gusa: [-55  -6 -17 -24  26  35 -14   2  29  31  11 -42  20  25  -4 -22  35  -7
 -10]
sogoz: [-10 -56 -17  32 -12 -28   9 111 -31 -10  -7 106  21  13  60  29 -17  49
  27]
kop: [ 59  -9  11  49 -38 -22  22 -17 -31 -20  -9  23 -55 -23 -12  25 -41 -21
  20]
miss sogoz: [-56 -28   9 106  -7  32 -17 -10  27  60  21  49 -12 -31 -10 111  29 -17] : [13]
miss sogoz: [ 29  13 -12 -31   9  32 -17  -7 -56  21  60 106 -17 -28 111 -10  49 -10] : [27]
[-55  -6 -17 -24  26  35 -14   2  29  31  11 -42  20  25  -4 -22  35  -7
 -10] : gusa
[ 59  -9  11  49 -38 -22  22 -17 -31 -20  -9  23 -55 -23 -12  25 -41 -21
  20] : kop
next: [ 2 29] : [31]
[-10 -56 -17  32 -12 -28   9 111 -31 -10  -7 106  21  13  60  29 -17  49
  27] : sogoz

tomu: [  31   -1   86  -35 -103   38   32   29  -47   -1   45    0   14   33
   13  -32   13  -25   16  -33   18   39]
Mekup: [  59   -3   76  -23 -102   18   24   32  -55  -24   39  -10   38    4
    8  -13   26  -57    2  -39   21   67]
melez: [-21   1 -83  50 122 -52 -40 -24  48 -32 -50 -13   6 -53 -25  33   5  12
 -50  25 -15 -33]
pibu: [ 31 -15  38  37 -13 -16  -3  17 -15 -76  22 -47  41 -45 -13 -10  63 -44
 -58  -6  10  48]
gurek: [ 14 -72  44  48  -4 -13  -2 -46  -6 -87 -25 -24  37 -48 -18 -24  72 -34
 -68 -73   4  41]
miss Mekup: [  26   67  -39   76   24   21  -55  -23  -57 -102   38   39   32    4
    2   -3  -10  -24    8   59   18] : [-13]
[ 14 -72  44  48  -4 -13  -2 -46  -6 -87 -25 -24  37 -48 -18 -24  72 -34
 -68 -73   4  41] : gurek
miss gurek: [ 37 -24 -13  -4 -18   4  -6  72 -24  48 -48  14  -2 -68 -46  44 -72 -87
 -34  41 -25] : [-73]
[ 31 -15  38  37 -13 -16  -3  17 -15 -76  22 -47  41 -45 -13 -10  63 -44
 -58  -6  10  48] : pibu

nufe: [-27  48 -10 -36  57 -14 -23 -70  11 -27  -6 -31   0]
sebo: [ 50  16 -43 -28  21 -37  -4  71 -56  33  11 -27   1]
zez: [-27  48 -29  37  49 -14 -23 -70  11 -27  -2 -63 -25]
Baz: [-37  -9 -18 -47  35  13   5  31  11  33 -24  -1 -11]
konot: [ 30  -9 -19 -47  35  13   5  31  11  33  10   0 -12]
Rol: [ 38 -24 -25  -8  17  52  24 -38  -2   7  27 -17  32]
vizin: [-34 -12   4  -5  29  -9 -38 -88  81 -15  23  37 -73]
Kasa: [-34  53  -1  21  -2 -26 -21 -10  -9 -32  17 -22  -3]
todo: [  3   5  13  22 -36  28  26  11 -37 -20  46 -36  61]
Vuf: [  4 -60 -10   0  24 -36  30  33  83  61  22  22 -78]
zuvof: [ -9 -33  -1  21  -1 -26 -22 -10  -8 -32  49 -22  -2]
lisap: [-11   7 -10 -36  57 -35 -32 -22  18  34 -10   1  -1]
next: [-29  37  49 -14 -23 -70  11 -27  -2 -63] : [-25]
miss konot: [  5  35  -9 -47  10  33   0 -19  30  31  13 -12] : [11]
miss Kasa: [ -9 -21  -2 -26  53  21 -22 -10  -3 -32  17 -34] : [-1]
next: [ -9 -32] : [17]
common lisap todo:  : [-36]
miss zez: [ 37 -63 -14 -27 -27  -2 -23 -29  49 -25 -70  11] : [48]
[-11   7 -10 -36  57 -35 -32 -22  18  34 -10   1  -1] : lisap

tafet: [-100   95   53  -33  -23  -17]
pudom: [-68 -97  -1  -5 -42 -78]
dep: [-14 -97 -97 -64  37  14]
Sab: [ 47 -46 -98   6  81 101]
pib: [-96  94 107 -16   1  96]
Das: [-37  95 -50  56  80  46]
Bar: [-100  -18   53  -33  -23  -17]
dalaz: [-100   95   53  -33   51  -33]
mel: [-94  97 -16 -61  37  98]
zofi: [-33 -97  -1 -96 -42 -78]
Runek: [-58 112 -16  70 -26 -60]
next: [ 95 -50  56  80] : [46]
miss zofi: [-33 -42  -1 -96 -78] : [-97]
common pudom dep:  : [-97]
next: [-14 -97 -97 -64] : [37]

guv: [-20 -14 -64   1 -46  26  -2 -72 -29 -12 -35  -4  -3  -2 -14 -22   6   1]
zaded: [-20 -14 -64   1 -46  26  -2 -72 -29 -12 -35  -4  -3  -2 -14  41  -4  35]
kabi: [  8 -14 -43 -34 -70 -17 -21 -75 -71  -4 -14  -2  -4 -35  -3  11 -37 -56]
[-20 -14 -64   1 -46  26  -2 -72 -29 -12 -35  -4  -3  -2 -14  41  -4  35] : zaded
next: [ -2 -14 -22] : [6]

Vinub: [-30  37  93 -39  93  47  92 -38  92  45 -61 -64]
kuboz: [ 93 -38  93 -38  -8  35   4  45  36  15   7  23]
kadez: [ 41  10  69 -48  14  94 -24  66  42 -18  50 -12]
nop: [ 27  36 -60  98  30 -61 -33 -25 -40   4 -60  63]
zet: [  1 -40  12  23  40  10   6  42 -48 -10  35  11]
tirek: [-53  -6  50 -41 -27  38  92 -38  91  45 -61 -64]
gafub: [ 31  42 -58  91  28 -58 -33 -23 -35   6  34  65]
Vil: [ 25  33 -61 101  32 -63 -32 -26 -44   4  35  63]
nebe: [ 48  48  14 -14  -3  16  -1  37  26  18  11  39]
reke: [-52  -3  50  48 -28  37  93 -39  93  47 -63 -62]
miss kadez: [ 14  50 -12 -18  69  10 -24  94 -48  41  66] : [42]
common kadez reke:  : [50]
common tirek gafub:  : [91]
[-30  37  93 -39  93  47  92 -38  92  45 -61 -64] : Vinub
[-52  -3  50  48 -28  37  93 -39  93  47 -63 -62] : reke
miss nop: [ 27  30   4  63  36 -60 -33 -25 -40 -60  98] : [-61]
next: [-28  37  93 -39  93  47] : [-63]

pega: [-40  34 -78  53 -36  26 -17 -24  54 -24 -26]
Laza: [-24 -24  53  67 -61 -22 -59  72 -78  -5  -1]
fudim: [ 17  21  -2 -13 -49  42  -1 -78  45   5 -32]
Fosad: [-42 -28  -7  48 -34  35 -20  38  56  57  17]
ragak: [  40   34    4  -45  -29   32   16 -105   22  -15  -38]
kiti: [ -2 -24 -22  67 -61  13  25 -59  72  59  38]
git: [ 24  37 -22 -45   8  35  35 -96   3  -9 -25]
vize: [-35 -15 -16  30 -31  56  -4  -2  63  62  10]
common git Laza:  : [-22]
next: [-36  26 -17 -24  54 -24] : [-26]
next: [-4 -2 63 62] : [10]
miss git: [ -9 -45  35   8 -25  35   3  24 -22  37] : [-96]
next: [-45   8  35] : [35]
[ -2 -24 -22  67 -61  13  25 -59  72  59  38] : kiti
next: [-24  53  67 -61 -22 -59  72 -78] : [-5]

vepi: [ -33  -21  -22  111  -26  -60   31  -59  -47  -20  -39  -19   19  -15
  -15  -40   20  -56   13  -49  -15   85  -49  -59  -41  -42  -78  -36
  -43  -23   30 -116   49 -111 -118   14]
vibo: [  19  -15  -16  -40   20  -56   13   28  -15   85  -49  -19 -117  -15
  -15  -40   20  -50  -17   28  -15   15  -49  -59  -41  -42  -42  -36
  -43  -23   30 -116   49 -111 -118   14]
lovar: [ -33  -21  -66  111  -26  -60   31  -59  -47  -20  -32  -19   51  -15
  -15  -40   20  -56   13   28  -15   85  -49  -59  -41  -42  -78  -36
  -43  -23   30 -116   49 -111 -118   14]
[ -33  -21  -66  111  -26  -60   31  -59  -47  -20  -32  -19   51  -15
  -15  -40   20  -56   13   28  -15   85  -49  -59  -41  -42  -78  -36
  -43  -23   30 -116   49 -111 -118   14] : lovar
next: [ 19 -15 -15 -40  20 -56  13 -49 -15  85 -49] : [-59]
miss lovar: [ -20  -19  -49  -59  -15  -21  -40   14 -118 -111 -116   20  -41   85
  -15   28  -33  -32  -56   30   51  -15  -23  -42   49  -47  -66  -59
  -60   13  111  -78   31  -43  -36] : [-26]
miss lovar: [-111  -32   31   28   14  -42  -40  -23  -26 -116  -56   51  111  -43
  -21  -47  -78 -118   20  -59  -15   49  -60  -66   30  -15  -19  -20
  -49  -36  -59   13  -15  -41   85] : [-33]
miss vepi: [ -21  -59  -15  -41   13   85  -59  -40   14  -33   31  -22  -19   49
  -20  -49 -118  -49  -60  -39  -15  -36  -26 -111  -42  -47  111   20
  -15  -56  -78   19  -43 -116   30] : [-23]
miss vibo: [ -15   20  -15  -50  -42   30  -49 -117  -41   13  -59  -43   85   28
  -42  -15  -17 -116  -40  -16  -36  -19  -15   49  -40   14  -15   15
   19  -23  -56 -111  -49   28   20] : [-118]

